A small network was shown many inputs. Here are its activations along a few directions, one row for each input.
In each table, some parts of the input vary, and every possible input appears once, in random order.
Descriptions start from the smaller parts, as in this example, which fits no table here: ring(8) and (point or (values(2) and line(4)) or ring(9)).
Shared parts are said once, and a part with two or three values counts as separate values.
In the rows, 128 means zero.

Other details of the inputs vary at random and push rows far along three fixed directions, the same in every table; ignore that.

Rows:
R1: [145  44  78 143 192 129  99 191 132 120 102]
R2: [162  89  99 186 183 131 136 203 111  91  95]
R3: [119 205 178  97 149 155 132 106 102  88 225]
R4: [135 128 124 112  84 141 141  97 176 155  78]
R5: [149 135 147 114 128 128 154 122 134 152 118]
R6: [152  71  86 141 214 125 133 179 112 117 122]
R7: [120 161 140 152 116 107  26 129 110  78 161]
R8: [174 217 163 123 140 181 182 110 110 125 151]
R9: [ 93 118 131 151 115 117  64 103 126 119 157]
R10: [148 181 128 113 171 180 216 130 124 129 176]
R11: [126 205 165 107 112 158 171  98 124 173 176]
R12: [103 152 158 109 127 125  73 109  89 104 175]
R13: [128  51 106 137 180 109 109 202 107 108  73]
R14: [160 166 125 139 101 145 150 127 129 129  86]
R15: [163 102 111 151 203 132 103 200  88  65 103]
R16: [ 96 201 164 118 112 106  99  88 106  90 218]
R17: [155 218 157 130 145 162 122 118 111 120 187]
R18: [122 134 134 117 114 106 103 115 100 109 147]
R19: [115  96 137 113  90 104  29 118 136 121 121]
R20: [141 144 127 143 122 155 226 138 143 140 130]
R21: [118 185 136 124 127 131 165  93 116 107 178]
R22: [134 175 133 113 140 165 228 127  74 123 152]
R23: [151 141 138 115 146 166 205 129 109 160 117]
R24: [147  62  89 130 185 140 140 177 107  93  98]
R25: [108 128 129 126 133 127  54 108 135 143 154]
R26: [137  90 121 125 131 114  81 110 148 141 100]
R27: [155 118 112 118 125 141 181 108 136 151  85]
R28: [111 111 135 123 105 102  27 128 175 144 130]
R29: [110 134 132 148 137 110 106 112 132 101 167]
R30: [135 121 109 118  67 140 144  94 157 158  81]
R31: [144 147 129 146 130 136 228 127 139 146 126]
R32: [141  55  96 161 176 126 149 199 102  99 125]
R33: [137 136 130 122 129 146 149 128 128 177 127]
R34: [115 146 126 135 105 129 169 124 139 148 108]
R35: [142 153 141 116 147 161 209 130 133 156 107]
R36: [157 119 124 116 123 133 181 124 123 152  93]
R37: [136 145 118 133 123 151 218 133 102 149 122]
R38: [143 137 141 112 117 123 159 121 127 141 112]
R39: [109 159 150 109 141 114  78  96 115  84 176]
R40: [101 173 160 109 155 132 109 123  92  85 183]
R41: [128 111 111 125  63 103 119  90 186 168  47]
R42: [129  94 127 147  45 114 122 116 190 186  72]
R43: [125 124 127 128 118 127 123 132 169 181  93]
R44: [121 197 155 119 132 128 172 112  82  99 211]
R45: [158  64 110 132 196 119 137 181 102 115 103]
R46: [151 135 113 148 132 150 224 110 128 149 128]
R47: [146 128 121 121 106 121 192 132 130 151  85]
R48: [140 157 144 112 101 146 147 119 151 172 143]
R49: [125 117 129 123 128 137 120 113 160 153  87]
R50: [123  71  94 162 195 126 131 190 115  71 140]
R51: [112 199 173 130 132 127 149 102  86  95 239]
R52: [ 91  93 137 154 100  93  31 122 128 126 141]
R53: [117 119 127 124  92 117 133 131 133 150  83]
R54: [149 101 122 125  73 108 104 103 184 214  71]
R55: [119 136 111 126 190 149 163 151  61  73 165]
R56: [132  80 110 127 197 123 123 198 104  70 121]
R57: [110 122 141 119 130 129  56  99 128 128 140]
R58: [120 125 139 145 124 106 105 119 109 115 172]
R59: [108 122 120 135 112  98  65  99 123 108 154]
R60: [144 146 121 127 115 150 221 145 118 137 129]
R61: [139 106 126 122  92 114 105  90 194 176  60]
R62: [120 123 156 112 113 118  59 125 136 122 148]
R63: [110 114 152 120 130 112  59 133 126 130 129]
R64: [119 130 146 121 134  96  53 130 131 133 166]
R65: [117 111 104 141  95 128 133 108 143 157  89]
R66: [125 132 109 126 125 143 185 127 133 137  84]
R67: [106 138 121 130 124 123 103 123 128  92 161]
R68: [113 106 148 121 120  85  26 115 158 124 121]
R69: [145  68 108 127 178 126 143 200 105  96  98]
R70: [141 153 122 115 123 152 219 139 124 124 116]
R71: [139 133 137 114  80 116 146  96 174 171  70]
R72: [155  61 108 129 193 137 135 195 101 104 112]
R73: [132  40  69 154 168 116 113 188 117  95  93]
R74: [141 115 124 120 127 136 112 140 136 154 138]
R75: [131  87 106 150  55 128 118  95 191 182  72]
R76: [113 177 142 115 128 141 176 121 105 115 145]
R77: [132 116 131 116 139 142  91 116 129 116 144]
R78: [114 126 143 114 128 126  56 110 150 108 147]
R79: [123  65 107 167 185 117 150 204  99 106 114]
R80: [111 114 129 155 105 119 138 129 157 153  99]
R81: [128 136 121 126 100 141 136 101 186 197  83]
R82: [130 159 142 119 163 123 127 132 125 125 175]
R83: [109 140 125 116 124 126 100 121 122  85 150]
R84: [ 98 166 146 111 109 106  51  75 100  85 195]
R85: [103 124 135 118 121 122  56 100 118 114 137]
R86: [115 109 124 136 108  88  72 123 116 117 141]
R87: [142 134 120 124 107 126 137  98 185 185  94]
R88: [116 175 143 119  58 131 145  88 160 149 138]
R89: [127  77  98 135 205 131 140 184 106  89  93]
R90: [106 127 113 140 118 123 130 121 140 130 110]
R91: [109 173 149 112 145 111 118 120  92  74 188]
R92: [108  98 127 119  79  97  34 121 131 116 121]
R93: [113 137 139 114 112 118 101 137 107  96 154]
R94: [114 126 123 152  85 132 149  98 175 171  90]
R95: [137 119 117 128  51 129 150 106 160 177  87]
R96: [127 180 138 127 140 156 232 137  86 126 162]
Description of these inputs: line(6) and (point or (values(3) and ring(5))).
Changing only the line(6) part turns R64 into R38. The same change can be made to R1. Which row results? -> R24
Changing only the line(6) part turns R61 into R29. The same change can be made to R78. Which row results? -> R50
Which other rows does R90 become when the ring(5) part takes its other values? List them by row number. -> R34, R37, R65, R96
Which other rows does R77 become when the ring(5) part takes its other values? List them by row number. -> R3, R62, R72, R78
Which other rows does R11 become when the values(3) part takes its other values? List them by row number. -> R48, R64
Which other rows does R1 become when the values(3) part takes its other values? List them by row number. -> R6, R25

Rows:
R97: [124 161 153 106  81 115 119  77 156 163 137]
R98: [130 153 141 116  77 137 123  65 154 163 139]
R99: [154 132 124 137 150 137 146 158 114 107 119]
R100: [132 129 114 130 160 148 146 147 118 107 115]
R101: [141  88 114 117 118 109 100 135 141 137  76]
R102: [151 120 118 148 149 138 148 156 116 122 138]
R103: [102 115 146 127 108  97  58 127 146 143 123]
R104: [111  86 101 146  87  97 118 138 132 113  72]
R105: [126 134 144 128 137 119  93 127  98 114 175]
R106: [127 200 159 123 100 153 174 101 143 153 158]
R107: [141 138 120 138 146 132 159 127 142 131 123]
R108: [126 117 123 117 163 130 164 152 120 130 128]
R109: [141  78 108 128 118 113 112 133 143 154  92]
R110: [119 109 121 143 107 107  42 106 150 129 132]
R111: [147 129 113 134 159 140 146 141 117 103 116]
R112: [114 146 150 114 138 127  91 135  97 103 156]
R113: [132 119 118 116 160 148 158 142 115 111 114]
R114: [116 142 140 138 135 135  90 138 112 110 176]
R115: [130 107 116 120 156 140 152 149 108 130 137]
R116: [123 145 151 125 145 109 106 131 110 113 167]
R117: [111 141 142 102 141 128  93 127 101 100 158]
R118: [131 148 148 116 137 121 100 129  97 102 154]
R119: [147 120 117 120 159 140 158 137 114 107 116]
R120: [114 106 103 152 124 121 170 146  99 102 136]
R121: [147 165 120 129 118 180 228 105 140 170 122]
R122: [114 152 151 120 126 136 111 119 102 128 178]
R123: [142 100 119 150 120 107 112 150 163 146  86]
R124: [124 116 120 124 168 137 164 144 128 122 127]
R125: [119 139 140 121 152 117 107 115 123 103 168]
R126: [136 130 121 120  92 157 181  94 160 183  98]
R127: [119  95 110 144 131 115 103 139 166 144  85]
R128: [136 102 118 139 113 127 105 154 151 140  71]
R129: [ 96 161 140 134  50 106 145  79 149 141 133]
Describe the family of inputs behind these rows. -> values(3) and (point or (values(2) and ring(5)))
Changing only the values(3) part turns R107 into R111. The same change can be made to R106. Which row results? -> R128
Which other rows does R101 become when the values(3) part takes its other values? List them by row number. -> R97, R109
List by row number the other rows that have the values(3) part in common with R122. -> R98, R102, R105, R109, R110, R114, R115, R120, R121, R126
